A small network was shown many inputs. Here are its activations along a few directions, one row for each input.
Each table varies a few parts of the input and shows all the possible inputs, shuffled.
A made-up example of a description, with smaller parts first: one of 6 places along a line, together with either a single point or one of 9 places around a ring or (one of 2 separate values, together with one of 5 places around a ring).
Shared parts are said once, and a part with two or three values counts as separate values.

Other details of the inputs shift rows strongly along two fixed directions, in all tables alike. That doesn't count.

Rows:
row 1: [-15  29  -1 -10  -2 -13 -25  17 -19  11  24  -1   8 -13   0   6]
row 2: [-19  24 -14 -12  -9  -6 -25  24  -6   8  22  -5   6  -7  -9  12]
row 3: [  0  13  -6   8   7  10 -27  -1 -11   5 -31  10  21 -17   9   8]
row 4: [-16  26 -13 -17  -8  -7 -25  22  -5   9  16  -5   1  -6 -11   9]
row 5: [ 11   7   0   8   5   6 -34  -1  -7   8 -29  21  17 -11  12   8]
row 6: [ 11 -33   4  22   5  20  14 -28  10 -12 -25   0  -8  14   8  -8]
row 7: [ -6 -17   2  -5   0  -4  15  -6  -8  -1  27 -25 -13  13   0  -8]
row 8: [ 11   7  -2   5   5   7 -31  -3 -11   6 -30  13  21 -12  11   9]
row 9: [ -4 -13   8 -15  -5 -13  19  -2  -2  -6  19 -25 -10  -2  -2 -14]
row 10: [ -4  13 -16  16  -6  14 -29   5  11  -2 -30  20  13  -6   0  12]
row 11: [ -2   0  10 -19   2  -6  29   4  -2   7  17  -3 -10   6   1  -6]
row 12: [ -3 -14   4 -10   1  -5  14  -7  -9   0  21 -24 -19  13  -2 -10]
row 13: [ -4  23   4 -13  -4 -16 -29  15 -19  13  24   2   9  -8   2   7]
row 14: [ 18 -31   3  22   4   7  21 -24  19 -18 -24   1   1  -4   4  -7]
row 15: [ 16  -3  17 -10  -3 -14  25   0   4   6  22   7 -13  11  -6   1]
row 16: [ 14 -15  -4  17   9  16  32 -13  19 -12 -29  11   7   9  -2   4]
row 17: [-15  17   1  -6  -8 -23 -41  14 -11   2  25  -6 -11 -18  -4  -8]
row 18: [ -5  14 -14  11   8  13 -27   5  -6   1 -32   6  21 -11   1   8]
row 19: [ -9  20  -1  10  -5 -21 -45   4 -12   4  33   4 -23  -3 -13   1]
row 20: [ -5  14 -14  13   8  11 -29   6  -2   1 -32  15  16  -9   2   7]
row 21: [ -4 -16   6  -8   1  -6  12  -6  -4   1  23 -17 -25  16  -2 -12]
row 22: [  0   3  14 -13  -3  -4  29   3   1   3  21   3 -13   7  -2  -7]
row 23: [  7 -35  -1  13   3  12  22 -20   7 -14 -26 -15  16  -5  13  -7]
row 24: [ -2 -11  13  -6  -9 -12  18  -2   6  -9  26 -12 -19   1  -3 -17]
row 25: [ 10  -3  20 -14  -5  -8  23   2   1   6  21   5 -11  12  -1  -5]
row 26: [  8 -16  -1  13   6  22  31 -11  16 -11 -32  10   8  11   3  -2]
row 27: [ 14 -17 -10  13   1  18  30 -12  28 -10 -30   9   6  11  -1  10]
row 28: [ -7  -1  -5 -21  -5  -1  27  10  12   4  16  -9  -9  14  -8  -1]
row 29: [ -9   0   0 -15   2  -1  30  10  -1   0  21 -16   2   9  -6  -2]
row 30: [  7  16  -4  22   5   4 -28  -3  -1   1 -26  27  12 -16   4  13]
Each input here is: one of 5 places along a line, together with either one of 2 separate values or one of 4 places along a line.
The inputs of row 9 and row 14 match in every part but the place on the line of 5. If row 18 is changed in the same way as row 9 into row 14, which row does it become? -> row 16
Which other rows does row 7 become when the choice among 2 separate values takes its other values? List them by row number. -> row 23
A walk changes only the place on the line of 5. It starts at row 2 and steps to row 4. List the rest of the walk in order. -> row 28, row 10, row 27
Which other rows does row 25 become when the place on the line of 5 takes its other values? List them by row number. -> row 5, row 8, row 13, row 15

Rows:
row 31: [-2 -5  1 -7 -4 -3 15  3  2 -2 16 -9 -8  8 -6 -2]
row 32: [ 4 -2  8 -5 -1 -8 15 -1 -1  0 16 -4 -9  6 -2 -3]
row 33: [  1  -3   7  -9  -2  -4  13  -1   1   4  15  -3 -12   9  -3  -4]
row 34: [ 10 -13  -3  19   9  14  -7 -12   2  -4 -34  10  15  -7  11   4]
row 35: [ 4 -2  8 -6 -3 -8 15 -1  4 -3 16 -2 -9  5 -6 -4]
row 36: [-16  29 -10   2   0 -11 -55  16 -18   7   9   2   5 -15  -3   5]
row 37: [ 10 -10  -4  17   8  17  -7 -15   0  -1 -37   9  11  -1  10   5]
row 38: [ 3 -3  9 -5 -4 -7 14 -1  4  1 17 -1 -9  6 -3 -4]
row 39: [ -4  -5  -2  -6  -4  -5  16   2   5  -2  16 -10 -10   5  -5  -3]
row 40: [  7 -11  -6  16  10  16  -8 -14   0  -2 -35   5  14  -6   9   4]
row 41: [  5  -3   8  -8  -3  -6  14   0   4  -1  16   0 -11   7  -4  -5]
row 42: [  7 -14  -6  17   6  18  -8 -12   6  -3 -37   8  14   0   9   3]
row 43: [-15  52 -10  -1  -1  -5 -37  29  -8  12   4  29   8 -10 -11  16]
row 44: [  7 -13  -2  17   5  16  -5 -12   3  -7 -38   9  17 -10  13   0]
row 45: [  7 -12  -2  20   5  13  -4 -12   3  -8 -37   6  19 -11  10   0]
row 46: [ -5  -3   6 -12  -1  -4  15   1  -3   1  13 -11  -7   2  -1  -8]
row 47: [-3 -6  3 -7 -4 -2 14  2  2  2 17 -7 -8  9 -3 -2]
row 48: [ -2  -3   3 -10   0  -5  13   1  -3   2  14 -10  -9  11  -1  -4]
row 49: [ -1  12  -3 -30  -4  -2  24  18   4  11  10  -2  13   3  -4  11]
row 50: [ -8  -4   1 -11  -3  -1  15   2  -1  -2  16 -16  -3   2  -1  -6]
row 51: [  0  -3   4  -8  -2  -6  15   0   4   0  14  -6 -14   4  -5  -4]
row 52: [ 10 -12  -3  21   9  12  -6 -13   3  -6 -34   7  18  -8   8   4]
row 53: [-16  29 -12   4  -2  -9 -54  15 -17   7  12   1   6 -16  -4   8]
row 54: [  4  -3   8  -8  -2  -6  14   0  -2   2  16  -1 -11   8   1  -3]
row 55: [ -1  -5   3 -10  -2  -5  13   3   2  -1  13  -9 -10   9  -6  -6]
row 56: [  6 -12  -9  18   6  19  -6 -13   2  -5 -34   5  16  -1  10   7]
row 57: [  2  -3   6  -7  -4  -8  16   0   7  -2  16  -1 -13   4  -3  -5]
row 58: [ 15 -27   3  11   4  12  35 -21  19 -12 -24   1   4   5   5  -3]
row 59: [-19  30  -9   0  -4 -10 -55  17 -17   5   7   0   6 -19  -1   1]
row 60: [  2  -3   6  -9  -1  -4  14   0   1   1  14  -5 -12   8  -6  -4]
row 61: [  3  -4   9  -7  -4  -5  13   0   3   3  17   1 -11   8  -1  -4]
row 62: [-15  29 -11   4  -5 -14 -55  18 -10   5   7   6  -1 -16  -6   5]
What is each input in this table made of? -> either one of 2 separate values or (one of 5 places along a line, together with one of 6 places along a line)
Which other rows does row 46 become when the place on the line of 5 takes its other values? List them by row number. -> row 44, row 45, row 50, row 59
Which other rows does row 35 become when the place on the line of 6 takes its other values? List them by row number. -> row 32, row 38, row 45, row 52, row 58

Rows:
row 63: [ -2  -4   2  -3  -1  -2   2  -2  -2   1  11  -5 -10   6  -1  -3]
row 64: [ -5  20  -8   9   1   5 -29   8  -4   3 -15  14  12 -11  -1   9]
row 65: [ 17 -30  -4  16  13  30  40 -22  19  -9 -50   7  18   9  11   3]
row 66: [  0   4   1 -10  -1  -2  10   6   3   3   6   1   0   3  -2   1]
row 67: [ 1 -4  6 -1 -1 -6  4 -1 -2 -1 11 -3 -6  1 -1 -6]
row 68: [-2 -3  1  0 -4 -6  3 -1  3 -3 11 -5 -8  1 -3 -4]
row 69: [ 0 -2  5 -1 -3 -7  5 -2  0 -3 11 -3 -7 -2 -1 -5]
row 70: [ -2   9  -9  16   2   3 -39  -1  -6   0 -18   8   6 -11   2   5]
row 71: [ 1 -2  6 -3  1 -6  4 -2 -4  0  9 -4 -8  1 -1 -5]
row 72: [  2  15  -9   9   0   4 -31   5  -3   4 -19  14  17 -10   2  12]
row 73: [-1 -5  2 -1 -2 -5  2  0  1 -2 11 -5 -8  4 -3 -4]
row 74: [ -7  -3  -2  -9   0  -1   6   3  -5   0   8 -15   2  -1   1  -4]
row 75: [-3  6  2 -8 -2 -1 11  7  2  2  6  1 -1  4 -3  0]
row 76: [  1   3   1 -10  -2  -2  10   5   2   4   7   0   0   3  -3   3]
row 77: [ 0 -3  6 -3  0 -4  3 -3 -5  2 11 -4 -7  4  1 -4]
What is each input in this table made of? -> either a single point or one of 6 places along a line or (one of 2 separate values, together with one of 4 places along a line)
Which other rows does row 73 become when the choice among 2 separate values takes its other values? List them by row number. -> row 67
Which other rows does row 68 become when the choice among 2 separate values takes its other values? List them by row number. -> row 69

Rows:
row 78: [  3 -10   6 -15   1   1  44  -1   7   0  12  -9  -7  14  -3  -5]
row 79: [-12  30   4  -7  -9 -26 -36  18 -13   8  40   5 -19  -6 -12   0]
row 80: [  2   5  -7   9   3   9 -12   0   1   0 -24  11  15  -8   4   7]
row 81: [  2  -8  -5  16   2   9 -15  -9   2  -6 -23   2   8  -7   6   0]
row 82: [  4  -8  -4  16   3   7 -16 -10  -1  -4 -22   3   9  -7   6   2]
row 83: [  3  -8  -5  16   3   8 -16 -10   1  -5 -23   2   8  -7   6   1]
row 84: [  4  -7  -3  15   3   8 -18 -10  -1  -4 -23   4   9  -8   7   0]
row 85: [-19  42  -1 -18 -10 -26 -36  30 -16  13  43   3  -8 -10 -13   5]
row 86: [  3 -10   6 -16   0   0  41   0   7   1  14  -9  -8  16  -3  -4]
row 87: [-20  43  -1 -19 -10 -26 -37  31 -17  13  43   2  -9 -10 -13   5]
row 88: [  1 -20   8  -9  -1  -2  35  -7   6  -5  17 -17 -15  13  -2 -12]
row 89: [  4   3  -7   8   2  10 -11  -1   3   1 -24  11  15  -5   4   9]
row 90: [-16  26   2 -10  -8 -24 -36  17 -18   8  40  -5 -16  -7  -9  -3]
row 91: [  2 -20   8  -9   0  -3  35  -8   5  -5  18 -17 -15  13  -2 -11]
row 92: [  4   2  -8  11   3  12 -13  -2   3   1 -27  12  15  -4   5   9]
row 93: [  3 -10   6 -16   1   0  42   0   8   0  13  -9  -8  15  -4  -5]
row 94: [  3 -10   7 -15   1   1  43   0   7   0  13  -8  -6  14  -3  -4]
row 95: [  4 -20  11 -10   0  -3  35  -8   3  -3  18 -15 -15  13   0 -11]
row 96: [  5  -7  -2  15   3   7 -17 -10  -2  -3 -23   5   8  -8   8   1]
row 97: [  3   4  -7   8   3  10 -11   0   3   0 -25  10  14  -6   3   7]
row 98: [  3 -10   7 -15   0   1  43   0   7   0  13  -8  -6  14  -3  -4]
row 99: [  4  -7  -5  18   4   9 -19 -11  -1  -4 -25   4   9  -7   7   2]
row 100: [  8  -4  -1  18   2   6 -15  -9   4  -4 -21  13   5  -6   4   3]
row 101: [  4   3  -7   8   2  10 -11  -1   3   0 -25  10  15  -5   4   8]
What is each input in this table made of? -> one of 2 separate values, together with either a single point or one of 5 places along a line or one of 6 places along a line
The inputs of row 78 and row 80 match in every part but the choice among 2 separate values. If row 93 is changed in the same way as row 78 into row 80, which row does it become? -> row 97
Which other rows does row 88 become when the choice among 2 separate values takes its other values? List them by row number. -> row 81
